These are the activations of a small neural network, seen along a few directions. Each row is one input.
Each table varies a few parts of the input and shows all the possible inputs, shuffled.
A made-up example of a description, with smaller parts first: ring(5) and (point or ring(9) or (values(3) and line(6))).
Shared parts are said once, and a part with two or three values counts as separate values.
(in the rows, 128 means zero)

Rows:
r1: [127 110 119 115 134  95 116 138 143 149 139 144 170 144 121 132 118 110
 128]
r2: [124 125 113 119 104  94 139 121 141 148 122 139 160 132 144 139 101 118
 127]
r3: [112 136 128 121 124 117 156 126 110 120 136 109 131 118 121 104 160 156
 110]
r4: [105 142 125 120  88 120 159 119 121 135 121 114 131 117 144 121 136 151
 109]
r5: [108 134 115 116  80 121 130 134 132 151 115 135 153 132 139 140 137 142
 119]
r6: [119 120 123 117 136 117 125 143 117 131 142 125 155 135 104 114 173 145
 119]
r7: [116 132 126 117 112  94 161 111 129 125 126 123 138 106 155 122 102 134
 124]
r8: [125 126 128 122 148  91 162 117 121 116 145 116 135 115 134 106 125 135
 120]
r9: [131 108 121 117 160  93 129 136 126 124 150 136 157 125 116 114 140 129
 132]
r10: [173 147 157 180 158 250  72 125 127  95 101 124  20 136 117 157 112 100
 157]
r11: [186 138 162 180 183 223  80 116 136  89 107 132  22 133 126 158  79  80
 169]
r12: [112 118 119 112 109 122 107 150 132 152 131 141 164 142 114 131 154 135
 121]
What do these inputs look like to the network?
> values(2) and (point or ring(5))
Changing only the values(2) part turns r1 into r12. The same change can be made to r2. Which row results?
> r5

Rows:
r13: [128 148 117 133 105 114 156 115 125 135 119 117 124 125 152 136 122 139
 124]
r14: [127 120 123 126 128 118 119 143 134 144 136 137 153 153 116 134 149 127
 120]
r15: [177 136 164 175 167 244  68 122 129  86 100 133  22 123 123 161 100  94
 170]
r16: [121 121 121 120 129 125 114 147 126 150 142 128 154 149 104 120 160 132
 119]
r17: [117 132 130 126 131 112 158 122 119 113 136 116 127 117 135 112 143 148
 113]
r18: [134 118 111 119 130 106 112 137 139 141 130 146 152 126 140 144 119 123
 146]
r19: [123 112 132 116 136 102 124 130 145 143 139 136 150 134 127 124 100 106
 123]
r20: [183 141 169 182 188 231  83 116 127  82 109 125  17 136 113 147  95  87
 164]
r21: [116 130 135 119 114 108 159 110 129 125 126 118 128 114 140 114 103 125
 115]
r22: [105 130 133 110  97 117 147 118 132 130 122 128 128 103 152 122 103 136
 121]
r23: [138 129 110 130 126 107 121 134 141 150 128 135 149 148 133 147 121 117
 135]
r24: [118 113 119 112 132 123 104 148 122 137 140 139 161 129 106 119 158 136
 131]
r25: [118 140 126 131 108 122 154 122 118 123 121 117 132 132 130 124 150 147
 111]
r26: [122 115 124 117 151 114 116 143 124 136 152 127 154 136 104 110 153 130
 122]
r27: [111 132 128 120 131 117 153 127 111 120 142 108 126 112 120  98 155 153
 110]
r28: [123 121 126 122 113 114 120 129 145 154 126 137 156 149 123 137 106 106
 123]
r29: [112 141 123 126 108 128 148 126 110 129 128 108 133 127 116 111 161 153
 110]
r30: [182 146 157 189 163 244  77 122 131  99 100 124  20 147 118 159  99  90
 156]
r31: [125 110 121 116 132 115 111 144 131 131 132 148 159 133 118 132 148 131
 132]
r32: [113 141 132 124  92 119 154 111 131 137 116 118 131 127 142 126 107 127
 112]
r33: [130 139 120 128 128 102 160 114 124 121 129 116 123 112 151 124 116 137
 127]
r34: [103 131 125 114 113 127 140 131 110 122 135 118 132 104 128 108 157 162
 119]
r35: [116 110 128 109 118 111 112 135 146 147 131 147 154 125 134 133 103 114
 131]
r36: [114 129 126 119 112 119 147 126 117 115 122 129 132 110 136 121 149 154
 121]
r37: [143 120 113 129 147  97 125 129 135 134 136 135 153 138 129 136 116 113
 140]
r38: [132 112 125 123 149 107 124 137 130 130 142 138 155 143 111 123 145 124
 125]
r39: [125 138 115 125 109 112 147 116 122 122 117 127 132 106 155 134 120 144
 137]
Changing only one part turns r25 into r36. The same change can be made to r28. Which row results?
> r35
What do these inputs look like to the network?
> values(3) and (point or (values(2) and line(4)))
Which other rows does r23 become when the values(2) part takes its other values? List them by row number.
> r13
List by row number the other rows that have the values(3) part in common with r27.
> r17, r19, r20, r21, r26, r33, r37, r38

Rows:
r40: [155 139 140 164 175 193 106 140 110 126 144 109  67 144  99 115 126 116
 137]
r41: [ 84 144 122 112  67 102 148 120 139 146 113 121 156 143 141 125 119 141
  91]
r42: [150 139 118 156 170 106 169 114 115  98 146 104 123 142 132 124 155 137
 117]
r43: [135 150 103 130 156  89 160 120 114 133 145  90 131 132 123  92 153 142
 119]
r44: [134 161  94 126  97  84 157 112 131 154 117 106 138 135 149 135  96 121
 122]
r45: [150 152 131 166 120 189 106 126 141 150 115 125  77 143 130 152  77  90
 145]
r46: [142 134 158 141 181 147 129 122 124 116 149  92  79 135 121 108 123 118
 131]
r47: [137  59 101 101 168  79  38 184 151 160 152 190 212 144 108 148 139  88
 176]
r48: [133 123 160 142 122 112 172 105 146 117 110 144 110 129 156 138  68 101
 111]
r49: [101 141 126 115  90 113 160 145 108 156 149 116 158 147 100 104 213 175
  84]
r50: [147 123 139 147 128 226  55 129 126  91  84 152  72 118 115 160 153 126
 154]
r51: [ 95 110 124  90 101 109 139 113 116 114 133 123 146  61 142  92 115 155
 136]
r52: [148  87 104 100 152  87  62 160 179 188 147 180 231 195 101 164 100  64
 140]
r53: [ 96 128 138 109  81 101 165 106 125 161 126 112 155 111 135 112  79 118
 107]
r54: [138 131 145 122 149 151 107 122 125 101 128 128  83  80 150 142 106 131
 165]
r55: [147 130 105 137 137 110 140 107 124  84 121 134 125  97 170 145 137 159
 154]
r56: [146 138 126 145 144 195  79 129 115 111 123 145  68  93 130 144 112 128
 173]
r57: [152  75 110 108 203  79  61 175 147 162 175 165 218 190  62 129 150  82
 134]
r58: [ 82 125 119  96  90 112 132 134 122 106 120 136 152  93 146 112 154 177
 126]
r59: [151 143 156 167 104 218  91 131 147 134  80 138  83 169 110 173 116  87
 136]
r60: [133 105 145 120 146 122 148 114 130  73 116 157 105  75 161 126 104 137
 134]
r61: [ 91 140 112 112  40 110 153 129 130 185 114 126 162 158 139 136 158 157
  93]
r62: [141 144 150 145 127 145 132 117 147 141 119 109  92 130 149 152  70  94
 134]
r63: [ 91 144 135 112 119 105 156 134 116 117 148 110 151 135 103  94 174 157
  85]
r64: [ 90 119  99  96  61 121 132 143 116 138 121 136 157 105 143 121 194 189
 121]
r65: [133 118 168 134 175 113 175 111 123  89 144 129  98 133 123 100 123 119
 110]
r66: [159 130 165 166 157 221  89 146 114 110 110 123  73 170  78 135 163 117
 125]
r67: [101 123 138 108 136 105 168 116 109 130 157  94 147 103 103  76 136 133
  96]
r68: [132 139  91 113 126  96 142 128 114 121 120 120 138  80 157 123 132 159
 154]
r69: [147 149 119 159 115 100 169 105 135 130 114 123 133 148 162 164  99 122
 129]
What do these inputs look like to the network?
> values(3) and (point or line(9))
Changing only the values(3) part turns r61 into r64. The same change can be made to r62. Which row results?
> r54
List by row number the other rows that have the values(3) part in common with r46.
> r40, r42, r43, r49, r57, r63, r65, r66, r67

Rows:
r70: [124 119 128 111 143  87 143 115 130 120 136 126 144  98 144 116  92 122
 142]
r71: [126 103 130 118 139 119 102 147 138 149 140 147 167 156  98 126 136 108
 122]
r72: [114 130 128 114  91 132 117 125 137 137 110 140 136 111 153 144 105 129
 139]
r73: [124 143 108 138 107 141 135 139 113 136 124 118 129 139 118 128 177 156
 114]
r74: [127 116 132 122 117 105 125 121 149 149 121 143 152 139 131 139  86  96
 126]
r75: [114 130 127 119 127  98 167 111 115 100 130 122 122  80 161 116 118 156
 129]
r76: [131 146 121 129 130  91 174 110 120 112 124 112 128 116 158 126 125 147
 128]
r77: [105 135 133 124  98 150 139 132 112 133 125 113 124 132 103 108 169 152
 102]
r78: [110 141 126 115  84 133 150 112 115 120 109 124 119  91 156 127 124 154
 129]
r79: [139 122 116 126 166  93 126 138 125 135 151 122 158 149 106 117 148 123
 130]
r80: [129 144 114 136  91 128 127 126 144 153 112 131 133 147 151 158 110 120
 127]
r81: [129 107 120 113 122  98 112 127 145 133 119 157 159 111 146 145  89 110
 150]
r82: [112 139 139 127 121 106 179 107 121 113 133 107 116 111 148 106 115 142
 105]
r83: [144 108 104 131 145 106  98 150 142 151 139 153 169 163 109 149 144 112
 133]
r84: [114 117 126 113 148 111 144 135 108 103 148 126 135  96 127 103 170 165
 125]
r85: [182 134 161 175 186 238  66 121 128  73 104 136  18 115 126 152  94  95
 175]
r86: [129 134 118 130 151 102 148 133 110 113 140 116 141 129 122 115 174 156
 125]
r87: [112 126 138 125 141 116 155 130 112 115 148 111 127 124 110  96 166 151
 100]
r88: [144 122 107 133 124  95 122 126 153 150 125 149 158 149 145 159  94 102
 139]
r89: [107 128 119 119 106 149 127 138 109 123 130 128 130 106 123 114 172 166
 120]
r90: [128  94 118 109 144 111  89 151 134 135 136 160 171 126 111 134 138 120
 146]
r91: [110 138 140 123  84 139 131 120 142 151 112 125 128 140 138 137 102 116
 115]
r92: [177 141 176 182 178 246  83 118 131  88 109 124   4 141 108 145  90  80
 152]
r93: [124 157 114 135  86 128 157 113 120 132 107 114 122 126 154 138 127 146
 124]
r94: [124 127 138 122 136  98 158 111 137 138 142 112 132 130 132 108  90 108
 110]
r95: [129 132 114 128 114 139 102 150 133 151 124 135 151 160 114 146 160 132
 128]
r96: [197 149 154 190 186 232  79 120 131  89 106 127  14 145 122 166 102  89
 174]
r97: [113 116 121 116 112 148  95 152 129 142 130 143 144 127 120 133 154 141
 128]
r98: [107 147 134 128  76 141 165 109 124 135 114 109 106 122 142 120 120 140
  99]
r99: [112 124 137 118 105 151 108 146 134 153 127 129 139 154 101 127 153 127
 109]
r100: [124 115 139 115 158 107 133 135 125 136 155 116 149 143  95  96 141 118
 112]
r101: [123 106 127 108 165 101 119 140 120 121 155 130 158 114 111 103 142 132
 138]
r102: [141 134 116 131 144  85 153 115 138 137 139 118 140 137 143 128  99 113
 129]
Changing only one part turns r89 into r77. The same change can be made to r78. Which row results?
> r98
What do these inputs look like to the network?
> values(3) and (point or (values(2) and ring(5)))
Which other rows does r80 become when the values(2) part takes its other values? List them by row number.
> r95
Which other rows does r90 become when the values(3) part takes its other values? List them by row number.
> r71, r83

Rows:
r103: [119 128 133 127 135 133 144 128 116 112 137 118 124 119 127 109 153 148
 113]
r104: [170 151 157 178 150 227 103 114 131  93 108 124  34 127 126 155  97  92
 151]
r105: [129 125 113 127 118 130 112 132 131 127 115 150 142 116 134 139 132 133
 144]
r106: [128 124 130 119 130 111 148 113 123 126 143 127 130 116 150 126 100 133
 138]
r107: [103 137 132 126 100 123 135 129 133 130 109 125 130 108 141 127 135 144
 119]
r108: [122 124 128 114 116 125 101 139 136 133 113 138 141 130 126 142 131 119
 132]
r109: [139 117 128 131 140 116 125 130 145 153 141 130 146 156 126 138 104 104
 128]
r110: [110 149 126 123  89 120 140 130 125 142 110 112 127 132 135 131 140 142
 112]
r111: [129 120 118 129 111 139 103 138 138 154 128 137 152 152 120 145 128 116
 126]
r112: [137 114 135 125 140 111 129 124 139 131 132 139 142 137 129 133 105 109
 134]
r113: [122 142 131 133 125 129 151 125 114 128 132 111 126 136 115 108 161 145
 108]
r114: [135 123 120 127 156 127 115 141 116 111 134 137 129 123 117 121 149 137
 137]
r115: [122 140 132 131 116 106 168 111 128 141 131 115 127 137 136 126 114 132
 112]
r116: [130 121 127 138 148 135 108 142 134 141 142 129 142 155  97 121 148 121
 125]
r117: [141 118 124 128 145 105 131 124 135 124 134 139 135 123 145 136 108 121
 144]
r118: [129 121 121 115 137 131 131 131 108 117 142 121 118 108 119 108 145 143
 130]
r119: [120 134 125 125 122 107 154 114 130 118 129 122 125 118 147 119 107 129
 115]
r120: [113 137 124 110 107 126 123 130 123 130 117 130 130 107 143 129 125 143
 137]
r121: [133 106 126 125 146 131 111 137 127 119 136 127 132 133  99 120 150 124
 129]
What do these inputs look like to the network?
> point or (values(3) and line(6))
Start at r115 and move only the line(6) part, one step at a time. The first step leads to r119. Which rows follow, in order?
> r106, r117, r112, r109

Rows:
r122: [115 145 124 129  99 142 136 133 127 152 130 112 124 152 115 120 151 136
  99]
r123: [118 109 140 106 136 110 118 124 144 138 143 127 148 108 141 126  88 105
 134]
r124: [117 149 117 119  75 121 148 115 125 141  99 122 129 108 160 144 114 145
 137]
r125: [125 139 128 130  92 121 149 118 138 151 115 126 137 160 125 134 111 115
 111]
r126: [115 138 117 129  80 152 149 128 118 122 109 129 117 114 147 134 156 161
 110]
r127: [130 138 124 128 136 110 170 111 109  99 132 129 106  95 151 108 124 157
 136]
r128: [148 120 116 120 155  95 110 139 147 145 142 142 158 143 143 145 107 108
 155]
r129: [126 107 138 110 160 115 129 130 126 115 144 142 129 109 113  98 114 124
 134]
r130: [155 113 110 130 180  98 117 141 129 115 143 146 143 138 114 124 136 118
 146]
r131: [120 141 125 131 114  97 159 107 133 112 116 127 118 100 171 139  97 137
 128]
r132: [135 132 129 135 157 106 159 116 117 127 150  99 122 125 123 101 122 125
 117]
r133: [141 120 108 132 117 118 100 137 144 150 116 157 168 159 123 158 124 112
 141]
r134: [106 111 135 115 101 151 105 146 131 140 125 149 135 130 109 119 143 132
 113]
r135: [185 148 165 187 168 251  72 115 134  90  96 127   5 136 126 164  83  83
 168]
r136: [116 145 138 134 142 129 141 126 113 123 139  93 121 136 108 106 160 140
 104]
r137: [132 118 107 138 123 137  93 153 134 143 125 156 150 159 107 149 163 133
 123]
r138: [136 121 120 129 164 123  98 150 119 125 141 126 144 141 102 134 174 136
 141]
r139: [108 111 148 117 143 139 112 138 121 109 135 130 131 116  99 106 153 136
 119]
r140: [117 142 132 124 119 141 154 120 100 104 131 101 114  97 144 116 165 169
 128]
r141: [130 127 134 137 132 100 160 112 143 134 135 115 130 143 143 128  96 108
 109]
r142: [113 114 134 108  96 131 107 128 136 155 123 132 158 119 126 134 106 108
 134]
What do these inputs look like to the network?
> point or (line(4) and ring(5))
